A small network was shown many inputs. Here are its activations along a few directions, one row for each input.
In each table, some parts of the input vary, and every possible input appears once, in random order.
Descriptions start from the smaller parts, as in this example, which fits no table here: one of 4 places along a line, together with either a single point or (one of 2 separate values, together with one of 5 places around a ring) or one of 11 places around a ring.
Shared parts are said once, and a part with two or three values counts as separate values.
In the rows, 128 means zero.

Other details of the inputs vary at random and push rows far along two fixed directions, the same in every table; ignore that.

A family of inputs:
row 1: [ 75 237 176  57 173 152 140 118 124 164 112 157]
row 2: [109 161 174  67 168 136 120 144 154 171 121 135]
row 3: [134  80 134 129 132 133 108 167 149 121 125 120]
row 4: [144  96 153 119 138 122 118 160 164 131 131 106]
row 5: [130 119 105 154 104 128 128 119  98 100 129 133]
row 6: [118  71 143 112 132 119 100 171 168 143 131 115]
row 7: [145 122 109 149 108 122 127 124 110 126 133 136]
row 8: [142 120 127 150 123 124 129 126 135 113 133 120]
row 9: [134 185 114 144 121 142 146  87  83 123 123 153]
row 10: [151  92 126 146 120 124 121 137 148 122 128 112]
row 11: [101 220 173  64 165 149 143 127 117 159 111 151]
row 12: [133 132 128 135 129 135 129 129 119 115 129 136]
row 13: [130 124 103 161  99 127 134 105 109  98 126 125]
row 14: [123 108 115 149 109 124 124 116 114 110 137 128]
row 15: [133  87 140 134 129 127 116 161 161 116 131 105]
row 16: [142  68 140 124 129 125 110 157 161 132 141 109]
row 17: [136  88 146 110 127 118 117 159 158 132 123 106]
row 18: [126 173 111 146 112 125 143  85  97 115 120 142]
row 19: [115 148 132 118 132 121 121 119 128 149 129 141]
row 20: [119 116 132 129 130 136 119 131 135 127 130 129]
row 21: [150 116 125 144 122 130 131 127 119 114 137 130]
row 22: [144  71 144 121 131 125 114 159 162 125 147 108]
row 23: [132 181 114 143 117 146 148  90  81 120 123 149]
row 24: [149 120  93 171  91 126 134 108  93 109 136 135]
row 25: [124 135 134 127 133 133 128 123 130 124 138 133]
row 26: [130  91 135 116 129 121 106 172 152 139 126 123]
row 27: [130 148 111 154 120 132 133  91 104 119 136 144]
row 28: [125 160 107 147 110 130 138 100  84 111 125 146]
row 29: [126 139 115 149 119 135 130 101 111 119 134 139]
row 30: [138 132 106 156 104 120 135  88  95 113 142 135]
row 31: [110 172 146  92 142 126 128 129 145 158 108 140]
row 32: [127 111 110 151 109 121 120 116 121 124 136 131]
row 33: [ 93 137 125 109 166 134 162 137 131 143 120 118]
row 34: [141 124 121 140 112 120 132 115 122 118 126 123]
row 35: [143  87 135 135 131 122 114 152 165 128 126 112]
row 36: [134  76 121 144 114 115 113 137 137 116 141 118]
row 37: [148 130  97 165  94 120 139  93 109 113 128 131]
row 38: [130  78 113 115 154 122 140 154 149 134 135  90]
row 39: [146 125  87 176  95 121 129 105  94 108 136 142]
row 40: [132 128 109 154 104 123 133 107 113 107 125 127]
row 41: [129 111 107 147 108 129 119 136 116 115 128 132]
row 42: [ 97 185 173  68 166 142 125 146 157 165 101 133]
row 43: [109 166 179  64 165 139 125 155 162 167 106 123]
row 44: [141 123 127 138 125 128 130 114 125 118 147 128]
row 45: [129 175  99 159 103 127 143  67  79 124 137 150]
row 46: [140  82 134 124 129 114 110 163 144 127 131 122]
row 47: [ 94 140 136  86 180 130 152 149 146 157 118 114]
row 48: [117 191 138 104 135 132 139 110  96 142 118 150]
row 49: [138 121 103 160  98 123 131  98 104 119 141 130]
row 50: [112 150 143 106 140 121 123 121 126 143 128 139]
row 51: [141 116 116 143 107 125 131 124 104 113 133 128]
row 52: [144  84 129 128 114 116 119 149 157 131 125 110]
row 53: [128  82 148 114 138 130 107 173 178 133 120 105]
row 54: [130  89 121 133 113 123 115 146 155 122 122 114]
row 55: [119 143 154  99 154 129 122 137 147 143 135 135]
row 56: [ 99 176 117 101 174 130 163 114 118 149 121 128]
row 57: [128 180 127 130 135 137 141 103  99 122 126 152]
row 58: [135 110 122 147 121 136 126 136 121 104 132 129]
row 59: [118 128 120  97 170 125 148 138 138 148 128 106]
row 60: [133  87 154 117 140 124 112 172 174 130 128 104]
row 61: [112 178 173  78 158 138 133 143 146 154 114 125]
row 62: [144  86 120 147 122 131 115 148 135 116 129 125]
row 63: [135 102 122 138 112 121 124 122 121 120 141 121]
row 64: [129 121 116 136 112 122 125 125 138 126 120 127]
row 65: [128 189 110 147 124 141 143  86  83 121 121 159]
Description of these inputs: one of 5 places along a line, together with either a single point or (one of 3 separate values, together with one of 4 places along a line).
Changing only the place on the line of 5 turns row 55 into row 22. The same change can be made to row 56. Which row results?
Answer: row 38
Start at row 11 and move only the place on the line of 5, one step at a time. The first step leads to row 21. Which rows follow, in order?
Answer: row 57, row 12, row 58
Which other rows does row 19 become when the choice among 3 separate values takes its other values? List them by row number.
Answer: row 31, row 39
Which other rows does row 13 become when the place on the line of 4 takes its other values? List them by row number.
Answer: row 15, row 53, row 54
Which other rows does row 26 become when the place on the line of 5 takes its other values? List them by row number.
Answer: row 7, row 24, row 39, row 41
Which other rows does row 65 become when the choice among 3 separate values takes its other values? List them by row number.
Answer: row 27, row 35

A family of inputs:
row 66: [118 128  97 154 117 127 139 112 110 115 123 126]
row 67: [147  72 190  98 110 113  64 196 198 141 120 124]
row 68: [133 103 142  98 141 114 118 161 164 153 119 114]
row 69: [165  49  79 211  94 127 132 120 114  66 148 111]
row 70: [102 187 148  80 151 130 141 124 131 162 107 135]
row 71: [156  91  84 197  97 134 140 105  93  73 146 124]
row 72: [104 244 134 109 146 151 163  83  73 136 115 162]
row 73: [139  91 115 130 124 117 121 151 136 132 126 120]
row 74: [ 98 160 144  94 152 130 136 132 149 156 110 122]
row 75: [138 167 110 161 116 143 152  80  96  99 131 131]
row 76: [148  49 174 111 106 124  62 204 185 136 126 128]
row 77: [105 136 132 103 142 129 129 145 134 141 116 125]
row 78: [ 97 193 142 102 147 135 140  98 123 150 125 143]
row 79: [141 119 121 154 126 136 138 115 133 106 131 114]
row 80: [133 115  79 190  99 128 139  86  85  90 146 137]
row 81: [108 190 138  97 146 134 135 111 101 153 123 154]
row 82: [124 125 105 153 116 130 131 107  99 110 142 137]
row 83: [161  81 129 144 124 121 122 150 149 118 136 108]
row 84: [108 174 165  68 161 126 125 133 143 173 120 140]
row 85: [132  65 144 116 135 116 107 161 173 136 144 107]
row 86: [106 140 158  80 159 129 119 153 140 160 126 135]
row 87: [115 168 107 140 118 131 148  90 104 123 120 131]
row 88: [151 106 117 147 122 128 131 139 120 115 136 125]
row 89: [140 183 108 160 115 140 157  73  83 106 130 138]
row 90: [115 122 167  77 156 120 115 155 165 165 129 123]
row 91: [144  70  99 156 109 116 125 142 127 114 133 114]
Changing only one part turns row 83 into row 88. The same change can be made to row 78. Which row results?
Answer: row 80
What is each input in this table made of?
Answer: one of 2 separate values, together with either a single point or (one of 3 separate values, together with one of 4 places along a line)
Which other rows does row 87 become when the choice among 3 separate values takes its other values? List them by row number.
Answer: row 75, row 85
Which other rows does row 77 become when the choice among 3 separate values takes its other values? List them by row number.
Answer: row 71, row 82

A family of inputs:
row 92: [112 176 100 138 117 128 146  85  86 130 126 146]
row 93: [128 170 113 146 122 134 153  84 105 116 127 129]
row 94: [155  60 117 156 122 117 128 142 155 110 143  96]
row 95: [102 161 126  96 156 126 143 122 117 156 125 134]
row 96: [143 125 102 172  98 134 130 108  95  94 131 138]
row 97: [118 185 124 130 138 147 150 101  92 121 125 147]
row 98: [114 191 121 130 140 147 153  97  87 121 125 149]
row 99: [104 173 113 113 140 128 146 104 101 144 124 140]
row 100: [149 113 150 130 111 122 104 137 155 131 129 129]
row 101: [159 115 131 158  92 130 107 124 109 103 137 143]
row 102: [120 174 133 119 134 134 142 105 123 133 120 130]
row 103: [157  60 119 160 104 117 115 142 157 110 135 104]
row 104: [118 153 153  98 144 129 130 134 152 148 115 123]
row 105: [115 131 172  84 130 120  92 157 156 162 123 145]
row 106: [126  76 171  78 173 119 117 189 200 156 127  91]
row 107: [162  36  62 213  68 108 120 112 109  83 150 114]
row 108: [112 160 150  98 151 142 130 143 129 137 116 138]
row 109: [140  60 101 153 114 110 120 143 138 118 139 111]
row 110: [122  81 178  73 162 129  98 209 187 151 120 112]
row 111: [124 125 102 150 102 122 125 110 107 121 129 135]
row 112: [108 164 150  92 169 146 140 140 126 142 123 134]
Changing only one part turns row 107 into row 104. The same change can be made to row 92. Which row results?
Answer: row 102
What is each input in this table made of?
Answer: one of 3 separate values, together with either a single point or one of 6 places along a line
Which other rows does row 101 become when the choice among 3 separate values takes its other values? List them by row number.
Answer: row 100, row 105
